These are the activations of a small network on made-up records, seen along a few directions, one row for each record.
Each row is followed by the record's values for the fields SUV, GEZ, ZAKAG, NASO, METOD, LIVUL.
Not every record has every field; a missing one is written absent.
Other fields move the rows too, some of them a lot.
In the rows, zero is written as 500.
Strong random noise was added to every row along 5 fixed directions; ignore it. To show where, here is one row again and again, with new noise each time:
483; 524; 616; 598; 623; 541; 626; 600; 461; 616; 520; 368; 392; 390; 478; 512; 566; 604; 529; 751; 618
373; 391; 562; 695; 513; 431; 281; 429; 411; 426; 430; 314; 578; 481; 568; 480; 603; 359; 696; 338; 568
382; 397; 601; 697; 673; 467; 583; 621; 324; 582; 499; 318; 357; 244; 464; 389; 446; 452; 569; 597; 672
490; 433; 537; 555; 512; 575; 607; 381; 507; 626; 397; 571; 302; 726; 528; 756; 598; 456; 461; 625; 572
491; 567; 601; 572; 554; 584; 502; 519; 535; 570; 500; 390; 498; 532; 523; 639; 647; 602; 570; 679; 583
447; 425; 713; 593; 569; 372; 613; 494; 504; 566; 473; 372; 409; 457; 527; 376; 654; 545; 634; 587; 508
428; 373; 518; 646; 525; 491; 469; 414; 408; 534; 402; 450; 388; 574; 534; 587; 553; 368; 545; 484; 589

632; 649; 247; 440; 371; 680; 344; 485; 509; 460; 502; 497; 570; 608; 512; 690; 576; 522; 405; 686; 515  SUV: natok / GEZ: vavap / ZAKAG: mak / NASO: koro / METOD: sos / LIVUL: munel
604; 433; 533; 482; 442; 273; 554; 436; 534; 433; 462; 445; 431; 539; 506; 282; 643; 618; 580; 581; 353  SUV: natok / GEZ: lodat / ZAKAG: mak / NASO: togom / METOD: kovo / LIVUL: reriz
509; 357; 518; 506; 394; 505; 384; 314; 589; 470; 422; 604; 471; 744; 556; 746; 608; 437; 467; 392; 444  SUV: kasu / GEZ: puze / ZAKAG: butor / NASO: absent / METOD: absent / LIVUL: reriz
468; 333; 437; 426; 564; 398; 775; 505; 419; 618; 468; 576; 174; 472; 469; 468; 336; 385; 491; 522; 496  SUV: natok / GEZ: lodat / ZAKAG: mak / NASO: koro / METOD: sos / LIVUL: munel
701; 567; 333; 467; 418; 510; 333; 557; 493; 445; 588; 436; 640; 514; 546; 455; 530; 575; 542; 652; 485  SUV: natok / GEZ: puze / ZAKAG: mak / NASO: togom / METOD: kovo / LIVUL: fasot
373; 323; 627; 571; 491; 430; 492; 280; 467; 492; 418; 598; 455; 537; 515; 459; 524; 311; 528; 285; 465  SUV: kasu / GEZ: vavap / ZAKAG: mak / NASO: togom / METOD: kovo / LIVUL: fasot
672; 498; 531; 370; 408; 498; 547; 462; 567; 503; 558; 516; 435; 552; 429; 450; 637; 651; 335; 744; 508  SUV: natok / GEZ: puze / ZAKAG: butor / NASO: togom / METOD: kovo / LIVUL: munel
531; 664; 476; 404; 491; 632; 664; 476; 568; 581; 449; 591; 499; 607; 499; 558; 507; 612; 289; 677; 416  SUV: betur / GEZ: absent / ZAKAG: butor / NASO: absent / METOD: absent / LIVUL: fasot
540; 620; 708; 411; 538; 557; 679; 413; 722; 562; 436; 568; 504; 695; 513; 627; 713; 760; 464; 715; 438  SUV: kasu / GEZ: lodat / ZAKAG: mak / NASO: togom / METOD: kovo / LIVUL: fasot
475; 702; 687; 389; 498; 644; 387; 527; 726; 503; 609; 521; 717; 575; 475; 814; 566; 582; 665; 417; 513  SUV: natok / GEZ: fomef / ZAKAG: butor / NASO: timun / METOD: sos / LIVUL: ged
438; 577; 403; 534; 562; 589; 495; 572; 426; 510; 502; 521; 534; 347; 458; 396; 291; 432; 363; 356; 572  SUV: betur / GEZ: absent / ZAKAG: butor / NASO: absent / METOD: absent / LIVUL: galek
544; 439; 544; 415; 551; 444; 591; 581; 562; 514; 649; 505; 475; 410; 430; 386; 461; 490; 539; 428; 484  SUV: natok / GEZ: fomef / ZAKAG: mak / NASO: absent / METOD: absent / LIVUL: munel
496; 485; 447; 563; 316; 345; 316; 325; 454; 330; 354; 413; 677; 655; 642; 347; 663; 411; 566; 236; 360  SUV: betur / GEZ: absent / ZAKAG: butor / NASO: koro / METOD: sos / LIVUL: bibub
626; 522; 449; 411; 492; 607; 410; 505; 567; 493; 587; 511; 535; 554; 419; 697; 570; 587; 428; 610; 619  SUV: natok / GEZ: fomef / ZAKAG: butor / NASO: togom / METOD: sos / LIVUL: munel
500; 530; 436; 565; 522; 521; 461; 578; 390; 502; 479; 470; 543; 328; 426; 444; 399; 525; 464; 498; 565  SUV: betur / GEZ: absent / ZAKAG: butor / NASO: togom / METOD: sos / LIVUL: reriz
605; 462; 481; 403; 420; 544; 478; 472; 583; 435; 578; 603; 575; 565; 438; 512; 554; 496; 378; 428; 480  SUV: kasu / GEZ: fomef / ZAKAG: butor / NASO: absent / METOD: absent / LIVUL: munel
547; 595; 347; 522; 482; 606; 344; 608; 467; 496; 629; 411; 575; 459; 501; 632; 503; 539; 499; 666; 542  SUV: natok / GEZ: vavap / ZAKAG: mak / NASO: absent / METOD: absent / LIVUL: reriz
455; 593; 463; 623; 399; 439; 230; 519; 465; 335; 390; 319; 811; 474; 555; 310; 569; 492; 586; 397; 442  SUV: betur / GEZ: absent / ZAKAG: butor / NASO: togom / METOD: kovo / LIVUL: reriz
483; 263; 600; 450; 409; 321; 624; 273; 574; 516; 415; 699; 257; 738; 523; 500; 484; 239; 464; 268; 413  SUV: natok / GEZ: puze / ZAKAG: mak / NASO: absent / METOD: absent / LIVUL: ged
475; 592; 418; 595; 408; 456; 264; 509; 454; 376; 358; 340; 705; 519; 621; 359; 573; 492; 554; 374; 418  SUV: betur / GEZ: absent / ZAKAG: butor / NASO: koro / METOD: sos / LIVUL: fasot
633; 466; 328; 505; 433; 471; 519; 562; 413; 436; 432; 457; 428; 476; 466; 286; 518; 490; 369; 651; 483  SUV: natok / GEZ: lodat / ZAKAG: mak / NASO: timun / METOD: kovo / LIVUL: munel
419; 484; 773; 413; 611; 484; 651; 616; 678; 609; 687; 482; 523; 329; 458; 487; 556; 668; 616; 535; 525  SUV: natok / GEZ: vavap / ZAKAG: mak / NASO: absent / METOD: absent / LIVUL: munel
697; 407; 224; 445; 342; 528; 401; 372; 484; 428; 442; 545; 427; 749; 506; 640; 533; 421; 363; 553; 428  SUV: natok / GEZ: fomef / ZAKAG: butor / NASO: absent / METOD: absent / LIVUL: munel
502; 507; 394; 574; 485; 625; 378; 504; 409; 464; 474; 512; 499; 518; 529; 708; 432; 477; 387; 506; 599  SUV: kasu / GEZ: puze / ZAKAG: butor / NASO: absent / METOD: absent / LIVUL: fasot
535; 619; 409; 474; 453; 584; 592; 549; 472; 495; 429; 449; 519; 489; 515; 421; 512; 596; 302; 659; 471  SUV: betur / GEZ: absent / ZAKAG: butor / NASO: absent / METOD: absent / LIVUL: munel
615; 577; 310; 436; 477; 655; 559; 424; 498; 517; 389; 616; 442; 644; 477; 639; 492; 504; 242; 696; 499  SUV: kasu / GEZ: lodat / ZAKAG: mak / NASO: timun / METOD: kovo / LIVUL: fasot
630; 394; 484; 487; 421; 241; 589; 423; 529; 434; 453; 530; 448; 467; 422; 133; 610; 512; 401; 541; 386  SUV: kasu / GEZ: lodat / ZAKAG: mak / NASO: togom / METOD: kovo / LIVUL: reriz
298; 502; 560; 639; 551; 514; 434; 532; 435; 447; 429; 417; 593; 385; 456; 414; 375; 349; 562; 281; 560  SUV: kasu / GEZ: lodat / ZAKAG: mak / NASO: togom / METOD: kovo / LIVUL: ged
451; 585; 519; 483; 541; 621; 629; 480; 571; 604; 537; 545; 431; 542; 462; 709; 487; 533; 509; 609; 566  SUV: natok / GEZ: kag / ZAKAG: mak / NASO: togom / METOD: kovo / LIVUL: ged
381; 589; 586; 501; 500; 728; 268; 402; 632; 489; 554; 484; 635; 610; 528; 898; 575; 559; 600; 451; 616  SUV: natok / GEZ: vavap / ZAKAG: mak / NASO: togom / METOD: kovo / LIVUL: munel
475; 525; 672; 400; 460; 467; 388; 459; 641; 418; 591; 522; 670; 524; 455; 443; 540; 489; 657; 233; 446  SUV: natok / GEZ: fomef / ZAKAG: butor / NASO: togom / METOD: sos / LIVUL: galek
630; 475; 518; 364; 435; 358; 600; 411; 696; 563; 481; 643; 408; 754; 527; 520; 687; 577; 549; 607; 336  SUV: natok / GEZ: lodat / ZAKAG: mak / NASO: timun / METOD: kovo / LIVUL: reriz
423; 315; 609; 486; 484; 278; 717; 322; 497; 501; 371; 625; 277; 679; 594; 359; 573; 408; 524; 424; 331  SUV: natok / GEZ: kag / ZAKAG: mak / NASO: absent / METOD: absent / LIVUL: fasot
580; 237; 429; 559; 420; 176; 584; 406; 451; 463; 436; 470; 265; 565; 565; 216; 538; 408; 566; 499; 310  SUV: natok / GEZ: kag / ZAKAG: mak / NASO: absent / METOD: absent / LIVUL: reriz

Here are new rows. What are their fields?
512; 452; 539; 542; 547; 516; 473; 555; 414; 494; 590; 453; 542; 343; 442; 391; 425; 516; 487; 564; 567  SUV: natok / GEZ: puze / ZAKAG: butor / NASO: togom / METOD: kovo / LIVUL: fasot
708; 699; 472; 318; 363; 616; 490; 432; 719; 552; 567; 600; 584; 868; 609; 813; 680; 737; 534; 762; 404  SUV: natok / GEZ: puze / ZAKAG: mak / NASO: togom / METOD: kovo / LIVUL: fasot
738; 366; 341; 446; 339; 175; 526; 425; 455; 410; 477; 469; 375; 648; 606; 137; 633; 512; 446; 669; 271  SUV: natok / GEZ: puze / ZAKAG: mak / NASO: absent / METOD: absent / LIVUL: fasot
756; 663; 213; 429; 500; 632; 439; 705; 453; 468; 703; 461; 533; 379; 348; 494; 442; 622; 256; 862; 567  SUV: natok / GEZ: fomef / ZAKAG: mak / NASO: absent / METOD: absent / LIVUL: reriz
432; 585; 635; 499; 573; 579; 495; 534; 624; 564; 494; 441; 543; 593; 538; 612; 560; 614; 624; 587; 520  SUV: natok / GEZ: lodat / ZAKAG: mak / NASO: togom / METOD: kovo / LIVUL: fasot
261; 324; 619; 643; 662; 469; 442; 480; 363; 456; 444; 450; 444; 343; 503; 491; 391; 324; 547; 256; 602  SUV: kasu / GEZ: lodat / ZAKAG: mak / NASO: absent / METOD: absent / LIVUL: fasot
574; 535; 426; 456; 405; 690; 345; 395; 565; 523; 558; 551; 562; 678; 483; 793; 602; 552; 480; 582; 558  SUV: natok / GEZ: vavap / ZAKAG: mak / NASO: togom / METOD: kovo / LIVUL: munel
407; 472; 507; 535; 523; 594; 471; 511; 487; 512; 514; 495; 503; 376; 453; 566; 453; 429; 425; 462; 594  SUV: kasu / GEZ: vavap / ZAKAG: mak / NASO: absent / METOD: absent / LIVUL: munel
492; 375; 504; 519; 443; 378; 636; 404; 434; 505; 429; 568; 431; 454; 438; 187; 453; 446; 340; 450; 472  SUV: betur / GEZ: absent / ZAKAG: butor / NASO: togom / METOD: kovo / LIVUL: munel
532; 343; 559; 456; 483; 368; 536; 392; 545; 529; 494; 647; 448; 578; 432; 527; 548; 444; 485; 408; 464  SUV: kasu / GEZ: fomef / ZAKAG: butor / NASO: togom / METOD: sos / LIVUL: reriz
490; 627; 474; 568; 563; 474; 450; 694; 444; 429; 603; 302; 590; 266; 540; 279; 450; 627; 634; 539; 483  SUV: natok / GEZ: kag / ZAKAG: mak / NASO: absent / METOD: absent / LIVUL: galek
481; 558; 485; 457; 516; 641; 220; 443; 589; 442; 566; 476; 755; 590; 519; 764; 508; 496; 652; 369; 546  SUV: natok / GEZ: fomef / ZAKAG: mak / NASO: togom / METOD: kovo / LIVUL: fasot
493; 491; 609; 478; 444; 471; 506; 421; 590; 465; 507; 554; 508; 526; 471; 480; 505; 429; 442; 374; 471  SUV: kasu / GEZ: puze / ZAKAG: butor / NASO: absent / METOD: absent / LIVUL: ged
522; 487; 534; 474; 527; 467; 615; 549; 542; 520; 561; 466; 410; 418; 501; 433; 493; 592; 527; 588; 468  SUV: natok / GEZ: kag / ZAKAG: mak / NASO: absent / METOD: absent / LIVUL: munel
553; 568; 388; 556; 473; 511; 630; 675; 337; 471; 452; 393; 503; 274; 415; 118; 390; 563; 264; 727; 536  SUV: betur / GEZ: absent / ZAKAG: butor / NASO: togom / METOD: kovo / LIVUL: munel
354; 642; 678; 517; 510; 634; 438; 398; 669; 504; 489; 493; 611; 612; 553; 798; 595; 537; 666; 387; 551  SUV: natok / GEZ: kag / ZAKAG: mak / NASO: togom / METOD: kovo / LIVUL: ged
447; 530; 632; 500; 654; 593; 733; 648; 464; 603; 586; 547; 368; 280; 372; 516; 298; 479; 357; 550; 625  SUV: kasu / GEZ: fomef / ZAKAG: butor / NASO: absent / METOD: absent / LIVUL: ged
